A small network was shown many inputs. Here are its activations along a few directions, one row for each input.
In each table, some parts of the input vary, and every possible input appears once, in random order.
Descriptions start from the smaller parts, as in this example, which fits no table here: one of 3 separate values, together with either a single point or one of 9 places along a line or (one of 5 places around a ring, together with one of 6 places along a line).
Shared parts are said once, and a part with two or three values counts as separate values.

Other details of the inputs vary at random and push rows far along three fixed directions, the same in every table; ignore that.
These rows show it; all are for the same input, with only those details redrawn:
[  3  13  23 -24   1  35  -9 -14 -20  -7  42   3]
[ 30  66 -12  42   4  32  31  -5   4  17 -31 -20]
[-23 -22  17 -76   2   2 -15  18 -30 -27  51   5]
[-34 -21   2 -37 -13   2  15   4  -8  -7  28   2]
[ -2  15   8 -14  -2  22   7  -4 -11  -2  19  -3]
[-44 -11  -8  45 -40  24  58 -41  28  33   5   2]
[-35 -12 -19 -25 -13 -15  35  21   2  -3  -5  -7]

Rows:
r1: [ -3  22  38  30  -7  37  -3 -16  14   0  41   7]
r2: [ -1  23   5  -8  19   5   0  10 -10 -15  23 -11]
r3: [-18  21   9  64 -11  17  41 -27  29  17  11   3]
r4: [ 28  23  -5  21   7  22 -34 -30   4   3 -12  14]
r5: [ 50  27  30  49  40  46 -32 -41  -9   9  -7   2]
r6: [ -3 -60  -1 -21   6 -39  -9  10   8 -18  21   5]
r7: [16 42 25 25  2 33  0  6 10 -1 14 -3]
r8: [ 17  31 -10 -61  35  -1 -17  35 -37 -31  10 -22]
r9: [-45  -9   9  55 -48  22  51 -25  44  25   4  11]
r10: [ -8  22  10   9   7  -2  10  30  15 -10   8  -3]
r11: [ 74  56  -5  24  29  18 -54   7 -41  -1 -28 -11]
r12: [ 28  15 -25 -25  11  -9 -27  13  -5  -2 -36  12]
r13: [ 14 -58  18 -61   3 -20 -38   8 -17 -33  37  12]
r14: [-32 -54 -14  28 -16  -4  34 -24  22  26 -44  10]
r15: [ 47  76 -32 -21  34 -11  14  64 -20 -18 -58 -35]
r16: [ 27  37 -56   3  35 -48 -11  50  11 -17 -78 -15]
r17: [ 27 -18  18  54  -6  19  -5 -50  21  12  21   5]
r18: [ 32 -16 -32  -5  -1 -36  16  31  11  -7 -52 -14]
r19: [-26 -49  -2  44 -24  17  37 -50  24  45 -33  21]
r20: [-45 -14 -10  22 -39  -4  60  -6  28  14 -12   5]
r21: [ 26  41  31 -14  20  25 -19   8 -18 -22  33  -1]
r22: [-56 -30  -9   1  -4  -2  28 -21  10   6  42  -4]
r23: [ 57  85   2  11  12  24  10  42  -1   2 -43 -12]
r24: [-32 -46 -29 -55   7 -49 -27  30   3 -24  -6  13]
r25: [-11 -59  24 -59  29  -9 -43   7 -26 -25  24  15]
r26: [ 12 -53  17  -6 -25   9  -3 -35   7  12  26  21]
r27: [ 74  61   9  59  32  35 -57 -21 -31   9  -5  -9]
r28: [ 24   0   5   7  25  -3 -55   1 -33  -5  20   3]
r29: [ 15  16 -10  38 -13 -38   3  10  26  19 -54 -15]
r30: [-20   7  11  27 -17  33  24 -37   7  14  27   3]
r31: [-32  -7 -31 -31  10 -24  25  27  -3 -10   0 -22]
r32: [ 15  45  12  46  15  54   3 -50  -2  14  34 -14]
r33: [-41 -60 -33  -4  -2 -44  35  18  16   4 -63   1]
r34: [ 25 -28  18  34  -9  17  -9 -42  15   9  25   7]
r35: [ 15  -6  37  -9   4 -20 -51  -6  -3  -6  26   6]
r36: [-32 -35  -8  24 -45 -46  18  -8  34  22 -36   2]
r37: [-48 -20 -29 -19 -32 -39  66  37  20   5 -34   3]
r38: [-32 -30 -22  50 -39  12  17 -57  40  35 -19  24]
r39: [-16  16 -14  41 -18  37  43 -44  14  31   1 -11]
r40: [ 32  14  40   4   4  -6 -56 -14  -5  -4  19   2]
r41: [ 61  41   3 -26   8 -31 -34  39 -13  -1 -53 -10]
r42: [ 10 -16 -37 -33   1 -42 -16  46 -30   0 -43  -2]
r43: [-20 -14  37 -31   3  30 -21 -23 -18 -13  80  10]
r44: [-50 -23 -40 -22 -25 -36  65  32  15  11 -32  -6]
r45: [-33  -5 -19 -20  14 -33  25  36   3 -15   4 -13]
r46: [ -8 -51  43 -19  30  17 -45 -31 -18 -10  49  24]
r47: [ -2  21  21  -5   9   6  -1   7  -5 -19  29   1]
r48: [-11 -11  38 -28 -10  62 -15 -60 -24  12  84  17]
r49: [-22 -49  -8  -8  -8 -21 -29   0 -19   1  17   9]
r50: [ 32  68   5  50  -8  37  25   8  19  14 -33 -10]
r51: [  8  -7 -44   4  -3 -35  -4  34 -16   6 -56 -10]
r52: [ 11  -3 -14 -29 -11 -60 -11  46   4  -6 -56 -12]
r53: [-18 -40   4 -55  22 -24 -59   6 -10 -30  41  25]
r54: [ 23  57  -8  19   6   3  26  23   3  -7 -34 -13]
- Describe the family of inputs behind these rows. => one of 6 places along a line, together with either one of 4 places along a line or one of 5 separate values
- The inputs of r36 and r40 match in every part but the place on the line of 6. If r9 is changed in the same way as r36 into r40, which row does it become? => r1
- Which other rows does r8 become when the place on the line of 6 takes its other values? List them by row number. => r22, r31, r32, r39, r48
- Which other rows does r44 become when the place on the line of 4 takes its other values? List them by row number. => r23, r37, r48
- Which other rows does r34 become when the choice among 5 separate values takes its other values? List them by row number. => r24, r25, r29, r49

Rows:
r55: [-13   8 -12  43  -8  20  31 -27  21  17  -6   2]
r56: [ 50  10  11 -30  38   6 -44  13 -37 -19   6  -5]
r57: [  5  25  14  66 -13  17  19 -26  25  19   7  -6]
r58: [-24 -28  33 -38  -9  20 -18 -17 -16 -11  56  19]
r59: [-26 -16  27  36 -21  52   9 -69  16  25  49  19]
r60: [30 39  7 11  2 22  1  3 -9  6 -8 -7]
r61: [ 14  -5   3 -52  13 -27 -44  29 -24 -22  10   3]
r62: [ 16  34  -1  14  10  17   8  -3  -1   4 -14  -8]
r63: [ -1  16  -9   0  -3  -2  20  21   3   4 -26  -4]
r64: [ 5 23 15 24  6  3  2  5 12 -3  5 -5]
r65: [ 32  48 -12  23  15  18   8   1   0   7 -20 -17]
r66: [-40 -35 -40 -44  -2 -50  27  45   3 -19 -13  -7]
r67: [  9  10 -16   9  12  -7 -11   9  -5   1 -27  -5]
r68: [-79 -68 -16  -2 -49 -25  53 -12  25  16  10  10]
r69: [  6 -15   5  -5  -6 -14  -7   5  12  -4 -13   7]
r70: [-13 -31 -30 -12 -16 -57  22  37  22  -4 -47  -6]
r71: [  7 -39  33 -53  24  11 -52  -9 -34 -23  50  18]
r72: [ 18  22 -12  10   7 -13 -11  12   3   3 -32  -1]
r73: [-10 -26  14   0  -8  14 -28 -31 -12   5  35  12]
r74: [ 14  28 -14   2   7  -3  14  13  -4   0 -21 -16]
- The inputs of r57 and r64 match in every part but one. If r66 is changed in the same way as r57 into r64, which row does it become? => r55
- Describe the family of inputs behind these rows. => one of 2 separate values, together with either a single point or one of 4 places along a line or one of 5 places along a line
- Which other rows does r55 become when the place on the line of 5 takes its other values? List them by row number. => r58, r59, r62, r63
- Which other rows does r56 become when the place on the line of 4 takes its other values? List them by row number. => r61, r70, r73
